Each row below holds a small network's activations on one input, seen along a few directions.
In each table, some parts of the input vary, and every possible input appears once, in random order.
Descriptions start from the smaller parts, as in this example, which fits no table here: one of 4 places along a line, together with either a single point or (one of 2 separate values, together with one of 5 places around a ring) or one of 11 places along a line.
Shared parts are said once, and a part with two or three values counts as separate values.
In the rows, 128 means zero.

Other details of the inputs vary at random and push rows far along two fixed directions, the same in every table; ignore that.

Rows:
r1: [ 76 125 145 142 119 155  98 109 112  92 139 147 152]
r2: [166  72 173 110 105 109 145 127  52 138 125 152 123]
r3: [147 178  86 135 152 117 137 150 201 147 128  96 135]
r4: [106 167 123 126 147 160 109 142 152 132 136 109 116]
r5: [117 168 108 140 145 134 118 145 157 116 125 131 147]
r6: [105 143 110 147 122 132 114 117 176 113 137 119 145]
r7: [ 61 171 126 161 129 140  83 121 116  66 131 143 151]
r8: [183  69 107 104 110  98 176 132 121 159 107 122 101]
r9: [ 90 151 141 163 123 143 104 115 107  71 118 145 125]
r10: [190  89 156  91 120 103 164 132 102 181 138 119 103]
r11: [120 102 144 134 119 105 124 116  85 111 122 160 143]
r12: [113 170 133 127 161 144 107 124 168 143 150 116 144]
r13: [124  82 160 111 109 122 137 130  33 123 126 141  87]
r14: [100 126 142 149 123 112 103 110 100  95 129 149 146]
r15: [166  54 156 124 103 102 148 131  63 121 122 159 117]
r16: [116 165 100 141 138 146 115 150 172 122 116 122 134]
r17: [142 142 132 136 122 118 119 128 154 129 130 124 142]
r18: [136 177  93 131 149 148 151 130 202 157 123  98 124]
r19: [183 115  97 103 140 128 165 142 179 181 119  94 113]
r20: [127 158 126 123 145 147 143 124 152 144 133 109 105]
r21: [128  76 150 118 104 120 141 133  35 118 111 149 104]
r22: [ 90 119 146 123 124 157 103 108  96 103 137 133 115]
r23: [139 130 106 130 133 140 125 134 165 125 117 124 130]
r24: [177  88 137  93 133  88 173 123 107 187 138 115 104]
r25: [189  86 127 109 100  76 172 126 121 167 121 118 114]
r26: [132 151 118 125 147 133 133 145 136 138 129 121 136]
r27: [122 180  95 111 157 134 143 136 193 167 144  88 125]
r28: [ 90 126 128 143 113 137 109 132  93  89 112 151 127]
r29: [ 73 166 131 165 128 157  74 135 120  67 122 141 137]
r30: [102 168 132 118 134 147 113 113 173 144 149 111 142]
r31: [131 160 124 116 154 136 131 142 144 147 144 109 120]
r32: [169  59 147 126 103 105 140 129  58 112 113 143  96]
r33: [200  87 129 118 128  72 165 138 115 166 121 123 116]
r34: [115  92 139 122 114 141 124 115  82 109 119 141 121]
r35: [135  82 145 124 107  96 146 132  38 106 115 162 117]
r36: [155 151  94 116 145 136 150 157 182 171 118  95 119]
r37: [101 157 119 132 146 135 115 116 160 135 135 125 160]
r38: [ 83 132 155 144 105 137  92 108  97  81 128 165 158]
r39: [ 92 146 146 153 138 136  86 121 115  86 130 162 163]
r40: [154  71 155 137 104 105 132 126  74 109 128 148 117]
r41: [105 140 109 140 125 137 119 120 177 118 133 129 151]
r42: [106 135 138 153 120 140 119 118  98  86 115 155 122]
r43: [163 148 106 116 158 118 148 138 190 181 131 104 145]
r44: [120 151 107 121 140 128 140 135 144 142 128 116 137]
r45: [ 89 137 152 132 136 172  86 117 107  93 140 135 122]
r46: [153 114 136 111 136 131 143 130 147 161 148 111 115]
r47: [ 79 164 151 154 123 156  74 118 131  77 132 160 170]
r48: [110 149  95 140 127 140 114 119 181 114 123 109 131]
r49: [183 113 107 108 137 119 168 141 184 186 133  99 126]
r50: [ 80 134 161 136 111 148  94 106  92  94 134 154 157]
r51: [177  82 111 115 106  84 173 145 100 156 107 115  88]
r52: [144 136 105 106 139 130 154 124 198 181 149  89 120]
Description of these inputs: one of 4 places along a line, together with either a single point or (one of 2 separate values, together with one of 6 places around a ring).
- Changing only the place on the line of 4 turns r24 into r11. The same change can be made to r30. Which row results? => r38
- Start at r19 and move only the place on the ring of 6, one step at a time. The first step leads to r36. Which rows follow, in order? => r26, r43, r2, r49

Rows:
r53: [128  87 152 120 118 135 132 111  79 119 129 140 111]
r54: [ 36 185 155 160 144 173  49 105 135  66 158 148 170]
r55: [ 83 163 133 142 139 164  90 122 131  96 135 124 126]
r56: [168 130 101 122 136  96 153 135 187 167 132 106 135]
r57: [132 110 156 123 134 118 134 128  66 124 132 148 118]
r58: [150 153 103 128 129 122 144 137 191 152 123 109 140]
r59: [167 135  88 124 134 112 156 142 180 158 115  96 109]
r60: [151 118 116 126 121 114 137 143 127 134 113 125 118]
r61: [137  97 147 132 101 119 131 129  82 109 115 150 119]
r62: [101 106 139 110 109 110 144 113  63 129 131 136 113]
r63: [129 103 149 119 126 133 132 137  67 121 124 144 109]
r64: [147 118 109 131 130 119 150 139 124 128 113 124 109]
r65: [150 108 122 126 120 108 137 135 133 137 128 127 134]
r66: [131 100 157 123 112 134 134 119  76 117 129 137 101]
r67: [166 145 119 110 140 114 159 130 178 180 137 101 123]
r68: [128  89 152 122 117 130 126 120  78 117 137 134 105]
r69: [165 122  93 116 129 117 156 134 189 167 116 108 131]
r70: [145 125 128 114 140 127 146 141 116 149 129 123 121]
r71: [143 109 131 112 126 127 135 134 129 149 136 119 117]
r72: [132 102 153 118 119 129 123 134  70 121 125 139 108]
r73: [112 169 120 127 136 157 116 130 178 137 135 112 134]
r74: [168 143  95 124 147 100 162 144 176 165 121 110 129]
r75: [ 55 132 136 145 104 124 104 107  69  75 123 157 141]
r76: [136 102 139 133 120 114 134 138  72 110 115 152 127]
r77: [162 129 110 104 140 126 157 129 181 182 133 102 133]
r78: [ 63 186 114 161 142 168  79 133 155  76 123 141 156]
r79: [ 94 144 148 134 138 146 101 106 128 113 143 141 151]
r80: [167 125  97 117 131 112 158 133 187 168 120 109 141]
r81: [107 170 106 131 154 158 123 133 169 130 132 107 122]
r82: [165 142 115 107 135 124 158 137 177 180 133  99 124]
r83: [149 128 137 117 138 113 137 131 120 150 134 120 119]
r84: [140 104 155 136 109 104 133 121  82 111 123 153 128]
r85: [123 104 146 142 104 127 124 120  83  93 118 148 114]
r86: [ 82 172 102 153 138 163  96 113 195  99 127 122 154]
r87: [137  91 150 133 115 106 131 113  85 113 123 156 137]
r88: [131  92 159 118 118 123 124 126  76 125 140 141 125]
r89: [ 55 212 124 150 154 181  65 125 179  95 144 121 165]
r90: [170 139  95 120 135 106 153 148 178 166 118 102 129]
r91: [134  85 142 131 106 115 123 131  84 109 123 148 123]
r92: [ 50 195 122 147 148 192  68 111 190  95 142 127 167]
r93: [133  85 139 135 108 116 127 123  84 104 124 142 113]
r94: [154 124 124 130 129  99 138 134 126 137 122 128 127]
- Changing only one part turns r79 into r87. The same change can be made to r53. Which row results? => r86
- Changing only one part turns r94 into r83. The same change can be made to r65. Which row results? => r88
- Describe the family of inputs behind these rows. => one of 2 separate values, together with either a single point or (one of 4 places along a line, together with one of 5 places along a line)
- Start at r55 and move only the place on the line of 4, one step at a time. The first step leads to r72. Which rows follow, in order? => r89, r83
- Change only the place on the line of 5 in r86. List by row number the other rows that result. => r59, r64, r85, r93

Rows:
r95: [129 110 144 111 124 144 132 118 118 141 135 127 124]
r96: [126 126 129 126 122 120 139 126 110 127 128 124 110]
r97: [105 142 126 135 125 132 115 117 143 118 128 137 154]
r98: [137 124 133 130 129 127 133 130 114 124 124 128 109]
r99: [109 144 121 137 130 146 109 137 139 112 125 129 133]
r100: [130 130 138 125 127 112 136 124 110 133 135 129 123]
r101: [127 129 134 120 129 118 139 128 107 138 129 132 131]
r102: [161 153  74 120 148 129 156 145 228 175 124  88 128]
r103: [140 124 138 127 136 119 128 131 112 131 130 131 125]
r104: [129 126 134 123 130 113 133 127 108 134 134 127 126]
r105: [134 115 135 130 116 109 132 116 124 127 129 135 132]
r106: [130 111 129 126 121 113 132 123 121 131 128 138 138]
r107: [130 112 126 131 112 118 135 118 124 122 122 130 119]
r108: [102 134 137 122 134 158 108 117 142 126 144 125 135]
r109: [167 116 110 123 126 115 157 134 157 152 122 110 111]
r110: [115 149 132 138 133 135 104 131 139 115 133 129 143]
r111: [101 139 116 136 121 141 118 119 143 113 121 132 141]
r112: [142 114 134 131 127 118 128 127 120 125 130 133 133]
r113: [ 96 150 118 132 135 141 118 130 131 117 131 125 129]
r114: [134 124 129 124 131 133 136 134 110 129 118 132 117]
r115: [130 107 144 115 125 138 126 117 120 138 140 121 119]
r116: [143 117 139 134 124 117 131 125 122 124 130 135 130]
r117: [133 112 131 128 119 110 129 119 121 128 129 133 135]
r118: [112 155 133 134 142 141 113 129 133 121 129 135 144]
r119: [136 121 128 127 132 128 130 133 112 125 123 126 112]
r120: [167 123 112 119 124 115 153 142 153 155 121 108 107]
r121: [132 111 148 118 121 138 129 114 121 137 141 123 115]
r122: [141 128 142 129 133 118 131 128 114 130 130 133 122]
r123: [113 147 130 136 134 138 107 135 139 117 132 134 146]
r124: [129 108 121 128 115 119 132 121 121 123 122 128 122]
r125: [123 126 125 120 125 126 141 130 107 132 122 127 118]
r126: [100 153 127 131 139 132 115 128 131 123 137 130 143]
r127: [136 113 125 129 122 132 136 130 118 123 118 134 125]
r128: [140 123 137 124 124 123 130 136 114 132 124 136 134]
r129: [136 150 102 124 147 136 136 142 169 147 125 109 122]
r130: [111 151 131 135 145 139 110 132 134 120 133 134 142]
r131: [136 120 128 125 120 132 133 138 114 127 117 131 121]
r132: [100 135 115 137 124 138 114 122 144 112 125 131 139]
r133: [137 117 128 128 121 126 127 136 116 123 122 126 116]
r134: [124 123 124 124 126 121 136 129 108 128 127 122 113]
r135: [143 124 141 130 122 117 128 132 118 128 129 132 126]
r136: [113 141 128 140 136 138 110 128 143 114 133 136 149]
r137: [138 110 125 132 123 126 131 129 120 120 123 128 120]
r138: [114 144 129 139 133 140 114 125 141 115 129 137 151]
- Describe the family of inputs behind these rows. => one of 4 places along a line, together with either a single point or (one of 2 separate values, together with one of 5 places along a line)
- Changing only the place on the line of 4 turns r119 into r98. The same change can be made to r117. Which row results? => r105
- Changing only the place on the line of 4 turns r126 into r104. The same change can be made to r102. Which row results? => r137
- Change only the choice among 2 separate values in r130. List by row number the other rows that result. => r129
